These are the activations of a small neural network, seen along a few directions. Each row is one input.
Each table varies a few parts of the input and shows all the possible inputs, shuffled.
Descriptions start from the smaller parts, as in this example, which fits no table here: one of 2 separate values, together with either a single point or one of 11 places along a line or (one of 4 places along a line, together with one of 8 places around a ring).
Shared parts are said once, and a part with two or three values counts as separate values.

Other details of the inputs vary at random and push rows far along two fixed directions, the same in every table; ignore that.

A family of inputs:
r1: [ 14 -16   4 -16   8   9  -2 -12   2  -1   8   1   6]
r2: [  9   0  12 -61  47  24  -6  -3  22   5 -20 -45  16]
r3: [-16 -25   8  33 -14 -32  -4   1 -20  -9 -39  35 -33]
r4: [ -2 -10  -9  41 -32 -17   2   5 -21 -10   8  42 -23]
r5: [ -3   8   2  16 -14  -4   9 -12   1   5  17   4  10]
r6: [-24   5   2 -21  31 -10 -15  34  14   0 -66 -20 -10]
r7: [ 12  21 -12  21 -33   7  16 -12   0   4  62  11  19]
r8: [-19   7   5 -16  21 -10  -4  16  13   2 -42 -25  -1]
r9: [ -4 -19   0  55 -41 -24   5 -14 -26  -8  11  52 -24]
r10: [ -2 -23   1  57 -44 -33   8 -18 -29  -8  14  53 -24]
r11: [ 19  33  -7 -16  -7  28  18 -18   4   8  72 -35  26]
r12: [-10   3  -4   3  -1 -14   0  14   4  -2 -19   2  -5]
r13: [-20 -17   7  23  -3 -20  -9   7 -13  -5 -44  20 -28]
r14: [ 11  34   1 -17   1  21  18 -26  15  18  57 -43  39]
r15: [ -9 -20  13 -38  46   4 -22  19  13  -3 -68 -13 -10]
r16: [ -8   4  -1 -23  28   0 -10  20   3   3 -38 -20 -12]
r17: [ 31 -12  -6  15 -31  10  12 -36 -10  -2  74  24  17]
r18: [ 10  35  -2  -2 -11  28  16 -24  12  17  65 -28  39]
r19: [-17 -23   2  38 -19 -32  -5  10 -20 -14 -32  38 -36]
r20: [  0 -13  11 -41  39  10 -14   6  14   1 -39 -18   0]
r21: [ -8  10   1 -33  35  10 -11  25   7   4 -42 -32  -7]
r22: [ -4  19   3 -45  35  11   0  10  11   5 -15 -56   5]
r23: [ 15 -13   2 -17   9  10  -2 -12   2  -4   9   1   8]
r24: [ 11  14  -6  26 -32  12  15 -19 -11   0  65   3  11]
r25: [ -2 -40   3  20  -8 -18 -14   1 -13 -12 -30  50 -24]
r26: [-21   1   5 -23  32  -2 -15  34   3  -5 -66 -23 -20]
r27: [ 24  36  -8 -31   7  32  15 -17   9  15  66 -45  30]
r28: [ 12  25  -2 -43  27  20   6  -3  10  11  18 -51  17]
r29: [  8  22  -8  29 -36  16  16 -12   0   4  62   7  24]
r30: [  8  -4  -4  37 -39 -15  16 -20 -19  -6  47  21  -5]
r31: [  1   0  -8   7  -5 -19   1   6   1   3  -7  13  -4]
r32: [ 16  33   0 -23   2  28  20 -22   7  10  64 -53  29]
r33: [-13  -9  -6  16  -1 -21 -10  24  -2  -3 -43  29 -20]
r34: [-29 -20   1  39 -13 -35 -12  25  -8 -10 -60  41 -31]
r35: [ -2 -32   4  12   0  -4 -16  10  -7 -15 -34  38 -18]
r36: [ 30  -5  -6  20 -33  30   9 -27  -7  -1  77  26  22]
r37: [ -4  34   6 -27  19  31   4  -4  21  17  11 -51  32]
r38: [-23 -10   2  22  -6 -27  -7  17  -1  -5 -43  21 -19]
r39: [ -5  10  -1   5  -6  -9   8  -2   6   4  10 -11   9]
r40: [  7 -22 -11  50 -43 -34   7  -7 -30  -9  18  62 -27]
r41: [ -7  28  -2 -30  22  20  -1  19  20   8 -10 -41  18]
r42: [  1  34  -1 -48  30  15   5   5  25  13   8 -65  28]
r43: [ -7   7  -5  -1   6   0  -6  22   7   3 -25   4  -2]
r44: [ 29  -6  -7  15 -29  19  10 -32  -7  -4  74  27  19]
r45: [ 12 -31  -2  41 -33   0  -3  -7 -16 -12  15  66 -11]
r46: [ 26 -22  -3  23 -30  -1  10 -30 -13  -6  51  42   5]
r47: [-10   9   0 -32  33  -6  -7  21  16   6 -46 -25  -1]
r48: [-12 -10  -5  14  -1 -25  -8  21  -1  -3 -43  30 -21]
r49: [  5   4   7 -56  45  31 -12   2  21   7 -16 -48  19]
r50: [-18   7  12 -22  30   9 -10  12   6   5 -46 -34  -6]
r51: [-10 -23   9 -31  41   1 -24  19   9  -7 -67  -8 -12]
r52: [ 23   0   1 -31  14  20   4 -24   8   2  35 -23  24]
r53: [-13 -20   0  17  -6 -35  -5  15 -16 -12 -39  22 -34]
r54: [-22 -11   6  22  -4 -24  -7   8  -2  -1 -45  22 -17]
r55: [ 12  16  -6  26 -34  19  15 -16 -11  -1  65   3  13]
Each input here is: one of 5 places along a line, together with either one of 3 separate values or (one of 2 separate values, together with one of 4 places along a line).
Q: The inputs of r29 and r8 match in every part but the place on the line of 5. If r50 is changed in the same way as r29 into r8, which row does it become?
A: r3
Q: The inputs of r1 and r36 match in every part but the place on the line of 5. If r12 is changed in the same way as r1 into r36, which row does it become?
A: r41
Q: Start at r14 and move only the place on the line of 4, one step at a time. The first step leads to r39. Which rows follow, in order?
A: r42, r31
Q: Which other rows does r13 become when the choice among 2 separate values takes its other values? List them by row number.
A: r18
Q: Which other rows does r28 become when the place on the line of 5 takes its other values? List them by row number.
A: r16, r21, r27, r40

A family of inputs:
r56: [  3  -7  -3  27 -25 -31  12 -17 -20  -7  29  12 -17]
r57: [ -2  12   9  35 -39  17  15 -32   1   7  59   7  31]
r58: [-32 -20  13  21  11 -38 -12  14  -5  -6 -80  13 -27]
r59: [-33  -8  16   8   9 -19  -8   7  10  -2 -59  -2  -9]
r60: [ -3   1 -12 -14  15 -11  -2  33 -11  -2 -28  -6 -31]
r61: [ 18  38  -8   0 -16  52   8  -9  21  14  75 -15  49]
r62: [ 10 -60   8 -18  26   1 -29  14  -1 -21 -62  42 -19]
r63: [ -3  -5 -12  46 -34  -3  -3  10  -4  -7   7  57  -6]
r64: [ 24 -11  22 -76  57  35  -6 -37  18   7   4 -54  22]
r65: [ -2  17  -7 -14  18  12  -8  22  12   7 -15 -14  10]
r66: [  7  36  -6 -57  36  29   0  18  24  16   1 -58  27]
r67: [ 11   1  -7  28 -35 -21  20 -23 -30  -2  52   7 -16]
r68: [-13   7   7 -18  16  -7   2  -5   8  10 -16 -34   5]
r69: [ 16  -1 -19  33 -37 -16   9   6 -22 -15  32  45 -17]
Q: The inputs of r68 and r66 match in every part but one. If r64 is changed in the same way as r68 into r66, which row does it become?
A: r62
Q: What is each input in this table made of?
A: one of 2 separate values, together with either a single point or one of 6 places along a line

A family of inputs:
r70: [-21 -14  12 -31  42 -14 -17  17  12  -1 -76 -23 -12]
r71: [-20 -14   4  18  -2 -16 -12  19  -2  -8 -48  25 -19]
r72: [-10   2   6 -11  15  -8  -2   2   7   3 -22 -16  -2]
r73: [ 18  14   0  -2 -12  29  10 -26   3   7  62 -14  27]
r74: [  5   5  -4  23 -24   0   9 -10  -1   3  30  20  10]
r75: [ -6 -26   0   9   2 -13 -14  20  -7 -12 -43  34 -24]
r76: [  0  -2   8 -44  39   6  -8   7   7  -1 -32 -36  -5]
r77: [ 15  -6  -7   6 -11   2   2  -4  -4  -1  20  23   3]
r78: [-2 11 -8  7 -7 -6  4  9  1  3  1  4  0]
r79: [  0  11  -9  15 -15   3   5   7  -2  -1  18   6   3]
r80: [  2  26  -4 -14   6  18   6   1   5   9  23 -34  14]
r81: [  5 -27  -6  29 -23 -23  -1  -4 -18 -11   1  49 -21]
r82: [  5  -8  -1  20 -18   6   0  -7  -2  -4  20  23   6]
r83: [ -4  -9  -4  33 -26 -25   5   1 -18  -7   1  28 -21]
r84: [  0  20   4 -15   7  21   5  -8   8   9  18 -31  18]
r85: [  2   5  -8  20 -21 -14   9  -4  -7   0  22  12  -2]
r86: [ 11  12   2 -39  29  27  -2  -2  10   6   9 -38  13]
r87: [ -9  -2   8  -1   5  -9   1  -1  -1  -1 -16  -8  -8]
r88: [ 10   9   0 -14   5  18   4 -11  12   7  24 -15  24]
r89: [ -2  -8   8  -9   9  -2  -3  -6  -1  -2 -12  -9  -3]
Q: What is each input in this table made of?
A: one of 4 places along a line, together with one of 5 places around a ring
Q: The inputs of r74 and r87 match in every part but the place on the ring of 5. If r78 is changed in the same way as r74 into r87, which row does it become?
A: r83
Q: Start at r81 and move only the place on the line of 4, one step at a time. The first step leads to r70. Which rows follow, in order?
A: r72, r85
Q: Which other rows does r73 become when the place on the ring of 5 takes its other values? List them by row number.
A: r70, r82, r88, r89
